A small network was trained on invented records. Each row is its activation on one of them, seen along a few directions.
After each row come some of the record's fields: G, U, D, N, B, M, F.
A field that a record lacks is written absent.
Other fields move the rows too, some of them a lot.
(in the rows, 128 means zero)
[103 125 138 118 151 148 154 106 133 102 131 107  75  96 108 143 149 125
  96 176  97] : {G: g6, U: u2, D: d1, N: n1, B: b2, M: m3, F: absent}
[162 133 108 110  98 131 161 128 135 118 130 208 104 132  81 134  58 134
 128 145 132] : {G: g2, U: u1, D: d1, N: n1, B: b2, M: m3, F: absent}
[109 136  90  48 118 120  86 120 131  80 178 111 107  74 143 134 158 138
 122 106 100] : {G: g3, U: u2, D: d1, N: n1, B: b1, M: m4, F: absent}
[191 125 153 117 198 106 128  95 121 150 121 169 106 140 160 109 128 145
 173 141 181] : {G: g1, U: u1, D: absent, N: n1, B: b1, M: m2, F: absent}
[106 121 118 133  86 123 127 121  72 147 106 143  83  94  65 112 128 111
 113 130 157] : {G: g2, U: u2, D: d1, N: n1, B: b2, M: m3, F: absent}
[103 148 189 194 172 109 211 166 161 185 132 126 177 116 105 159 154  47
 137 103 158] : {G: g1, U: u2, D: d1, N: n1, B: b1, M: m2, F: absent}
[133  94  94 144 130 137 123 104 101  50 145  80  82 189  97 138  99 152
 101  68 125] : {G: g5, U: u1, D: d1, N: n2, B: absent, M: absent, F: f3}
[155 131 150 117  95 135  76 159 150 143  96  94 153 123 133 108 131  91
 146  67  93] : {G: g3, U: u2, D: d1, N: n1, B: b1, M: m4, F: absent}
[138 126 217 151 126  91 145 145 165 173 151 100 139 107 120 128 153  71
 127 118 134] : {G: g4, U: u2, D: d1, N: n1, B: b1, M: m2, F: absent}
[123  94 153 125 149 127 156 187 151 172 134  90 160 166  84 117 120  76
  87 114 145] : {G: g5, U: u2, D: d1, N: n1, B: b1, M: m4, F: absent}
[102 179 140 132 162  79 168 139 205 137 123 174 184 144 134 133 115  83
 126 144 127] : {G: g1, U: u2, D: d1, N: n1, B: b1, M: m4, F: absent}
[125 109 109  83 161 138 146 162 103  75 137 112  78 172  84 154 128 137
 173 119 106] : {G: g5, U: u1, D: d1, N: n1, B: b1, M: m2, F: absent}
[118  94  64  85 119 172 131  92  87  95 102 136  76  75 165 137 153 119
 129 119 128] : {G: g2, U: u2, D: absent, N: n1, B: b2, M: m3, F: absent}
[125 111 108 158 135 132 128  87 157 158  93 110 155 120 210 133 150 118
 130 144 152] : {G: g1, U: u2, D: absent, N: n2, B: absent, M: absent, F: f3}
[108 178 150 100  86 124 141  88 138 101 147  81 133 125 183 137 124 155
 154 166 170] : {G: g4, U: u2, D: absent, N: n2, B: absent, M: absent, F: f3}
[ 79 133  98  85 115 171 118 154 146  71 105 155 131 164 110 105 103 116
 111 138 147] : {G: g5, U: u2, D: absent, N: n1, B: b1, M: m4, F: absent}
[165 102 155  93  53 136  86  79  66 126 128 137  61 121 116  94 162 177
 170 157 111] : {G: g4, U: u1, D: d1, N: n1, B: b2, M: m3, F: absent}
[158 110  98 151 123 114 104 149  97 157  93  42 161 107 125 147 111 125
 119 112 108] : {G: g2, U: u2, D: d1, N: n2, B: absent, M: absent, F: f3}
[132 125 140 144 126 136 102 156 171 112  66 117 121 184 157 149 137 160
 110 122  86] : {G: g6, U: u2, D: d1, N: n2, B: absent, M: absent, F: f3}
[ 33 173 111 136 139 171 132 129 100 168 142 133  92 140 164  96 100 129
 134 120 116] : {G: g5, U: u2, D: absent, N: n2, B: absent, M: absent, F: f2}
[106 162 145 150 146 125 186 102  99 161 139 119 126  85  96 152 158  90
 130 149 130] : {G: g1, U: u2, D: d1, N: n1, B: b2, M: m3, F: absent}
[106 104  79 102 131 105 110 112  70  51 103 121 116  87 182 156 154 225
 131 117  73] : {G: g1, U: u2, D: d2, N: n2, B: absent, M: absent, F: f1}
[102 116  95 105 162 107  63 129 105  82 120 137 130  67 123  66  87 109
 112 144 146] : {G: g2, U: u2, D: absent, N: n1, B: b1, M: m4, F: absent}
[114 164 169 138 132 176 137 138 157 104  75 139 128 150  91 122 132 107
 120 162 155] : {G: g6, U: u2, D: absent, N: n1, B: b1, M: m2, F: absent}
[ 85  88  97  76  29  88  49  67  75  26 132  89  75  96 128 123 168 248
 146 133 111] : {G: g4, U: u2, D: d2, N: n2, B: absent, M: absent, F: f3}
[164  87 124 164 124 179 143 101  69 163 165 157 175 166 136 167 114 124
 108 107  77] : {G: g1, U: u1, D: d1, N: n2, B: absent, M: absent, F: f2}
[140 157 177 156 139 127  98 182 171 142 172 177 139  92 146 209 113 172
 142 143 146] : {G: g4, U: u1, D: d1, N: n2, B: absent, M: absent, F: f3}
[164 106 180  91  57 155 124 118  65 122 130 154  67 156 150 141 158 167
 172 128 103] : {G: g4, U: u1, D: d1, N: n1, B: b2, M: m1, F: absent}
[ 82 136 119 179  91  83 154 146 174 119 115 152 129 141 157 157 161 146
 138 107 135] : {G: g1, U: u2, D: d1, N: n2, B: absent, M: absent, F: f3}
[111 111  97  72 130 134 125 134 192 140  87 136 138 194 137 114 111 104
 131 117 109] : {G: g5, U: u2, D: d1, N: n1, B: b1, M: m4, F: absent}
[110 116 140 106 187 121 165  89 133 169 139 173  89 124 159 138  75 108
 188  90 142] : {G: g2, U: u1, D: absent, N: n1, B: b2, M: m3, F: absent}
[105 108  83  86 144 120  38  83  96  43  83 118  57 126 142 139 158 246
 101 131 109] : {G: g6, U: u2, D: d2, N: n2, B: absent, M: absent, F: f3}
[169 149 111 137 135  95 130 114  90 165 156 110 144 150 104  60 195 160
 156 139 117] : {G: g1, U: u1, D: d1, N: n1, B: b1, M: m4, F: absent}
[ 89  98 133 120 154 141 133 152  85 118 116 114  53 111 124 129 122 123
 126 102  73] : {G: g5, U: u2, D: d1, N: n1, B: b2, M: m1, F: absent}
[ 94 100  96  83  95 134 189 131 107 117 126 159  88  89 146 127 131 153
 124 129 157] : {G: g2, U: u2, D: absent, N: n1, B: b2, M: m3, F: absent}
[137 207 181 171 189 168 206 130 175 148 119 104 171 126  94 104  90 105
 150 148 135] : {G: g6, U: u1, D: absent, N: n1, B: b1, M: m2, F: absent}
[103 131 197  98 148 121  67 113 101  93 142 116 137  85 152  73 126 130
 147 130 157] : {G: g4, U: u2, D: absent, N: n1, B: b1, M: m4, F: absent}
[161 109 108  72 104 124 117 139  73  53 162  96  36 123 158 128 190 167
 196  68 118] : {G: g3, U: u1, D: d2, N: n1, B: b1, M: m2, F: absent}
[126 128  57 159 140 166 124  77  87 121 188 180 117  76 156 145 140 180
 104 127  61] : {G: g1, U: u1, D: d1, N: n2, B: absent, M: absent, F: f2}
[126 120  75 135 152 138  73 138 125  57 157 109  52  90 138  34 211 214
 131 146  62] : {G: g6, U: u1, D: d1, N: n1, B: b1, M: m4, F: absent}
[147 155  54 127 118 138 123 126 113 157 119 126 126 128 161 159 130  96
  75 131 118] : {G: g2, U: u2, D: d1, N: n2, B: absent, M: absent, F: f1}
[139  61 173 108 118 163 118 117 106 133  83 118  85 148 121 118 155 137
  90 144 111] : {G: g6, U: u2, D: d1, N: n1, B: b2, M: m3, F: absent}
[151  95  68 139 104 119  41 159 100  86 151 181  96 104 138  58 196 146
 137 212 111] : {G: g1, U: u1, D: d1, N: n1, B: b1, M: m4, F: absent}
[147 127  45  85  96 110 125 146  95  51 146 120  66 143  99 143 158 118
 196 184 128] : {G: g2, U: u1, D: d1, N: n1, B: b1, M: m2, F: absent}
[126 180 144 133 157 133 189 151 172 161  68 121 162 134 149 126  85  62
 181 118 175] : {G: g2, U: u2, D: absent, N: n1, B: b1, M: m2, F: absent}
[186 116 130 131 126  90 143 128 117 135 139 157 160 177  60  79  79 107
  80  82 179] : {G: g2, U: u1, D: d1, N: n1, B: b1, M: m4, F: absent}
[165  62 131 148 164 137 154 128 166 171 119 147 160  55  73 166  89 134
 119  82 176] : {G: g2, U: u1, D: d2, N: n1, B: b1, M: m2, F: absent}
[153 156 103  67 113 136  48 114  96  50 141 120  93 129 183 154  93 107
 102 156 150] : {G: g3, U: u2, D: absent, N: n2, B: absent, M: absent, F: f3}
[133  99  69  74 121 153  47 126 121  77 200 144  74  47 186  72 156 165
 154 146 130] : {G: g3, U: u1, D: absent, N: n1, B: b1, M: m4, F: absent}
[194 136 134 122 122  90  96 107  88  30 195 112  80 131 174 130 133 169
  89 132 129] : {G: g4, U: u1, D: d1, N: n2, B: absent, M: absent, F: f3}
[134  13  51  73 130 134  60 142  47  23 171 153  90 118 147  95 141 158
 166 145 139] : {G: g2, U: u1, D: absent, N: n1, B: b1, M: m4, F: absent}

Which values does each new row have?
[150 118 154 106  96 133 105  88 138 122 123 123  83  77 166 126 162 108
 121 139  66] : {G: g4, U: u2, D: d1, N: n1, B: b2, M: m3, F: absent}
[107 192 153 166 157 112 126 149 188 158  91 100 124 166 138 137 114 143
 132 140 100] : {G: g6, U: u2, D: d1, N: n2, B: absent, M: absent, F: f3}
[157 140 149 224 147 134 110 198 194 247 107 123 186 123 108 181  59  82
 171 127 143] : {G: g2, U: u1, D: d1, N: n2, B: absent, M: absent, F: f3}
[118 142 187 154 192  73 188 167 178 204 155 138 203 147 129 137 138  61
 116 120 139] : {G: g1, U: u2, D: d1, N: n1, B: b1, M: m4, F: absent}
[121 105 158 105 107 133  95  83 115 117  71 108  68 154  75 124 132 141
 127 160  90] : {G: g6, U: u2, D: d1, N: n1, B: b2, M: m3, F: absent}
[118 168 139  95  83 134 128 125  90 125 135 131  63 103 103 147 142 112
 137 109 139] : {G: g3, U: u2, D: d1, N: n1, B: b2, M: m3, F: absent}
[140 181 153 151 177  93 170 175 193 167  93 160 207 134 143 127 128  94
 122 116 105] : {G: g1, U: u2, D: d1, N: n1, B: b1, M: m4, F: absent}
[146  97 108 175 135 193 113 135 147  62 127 115 138 144 111 165 126 182
 127 114  76] : {G: g6, U: u1, D: d1, N: n2, B: absent, M: absent, F: f3}
[ 96 139 160 167 141 127  95 169 123 119 112 130  95 153 123 131 152 174
  84 120 148] : {G: g6, U: u2, D: d1, N: n2, B: absent, M: absent, F: f3}
[119 139 101 107 144 149 170 126 132 117 111 128 142 111 132 148 122  60
 132 132 177] : {G: g2, U: u2, D: absent, N: n1, B: b1, M: m2, F: absent}
[175 184 108 196 115 151 245 135 178 163 166 121 176 171 160 132  79  60
  84 111 215] : {G: g2, U: u1, D: absent, N: n2, B: absent, M: absent, F: f3}
[126 143 155 158 111 149 177  99 102 161 117 118 141 126  84 157 155  54
 122 154 138] : {G: g1, U: u2, D: d1, N: n1, B: b2, M: m3, F: absent}
[ 67  99 126  89 145 150  68  78 108  75 110  99 104 120  85  82 148 189
 128 153 137] : {G: g6, U: u2, D: absent, N: n1, B: b1, M: m4, F: absent}
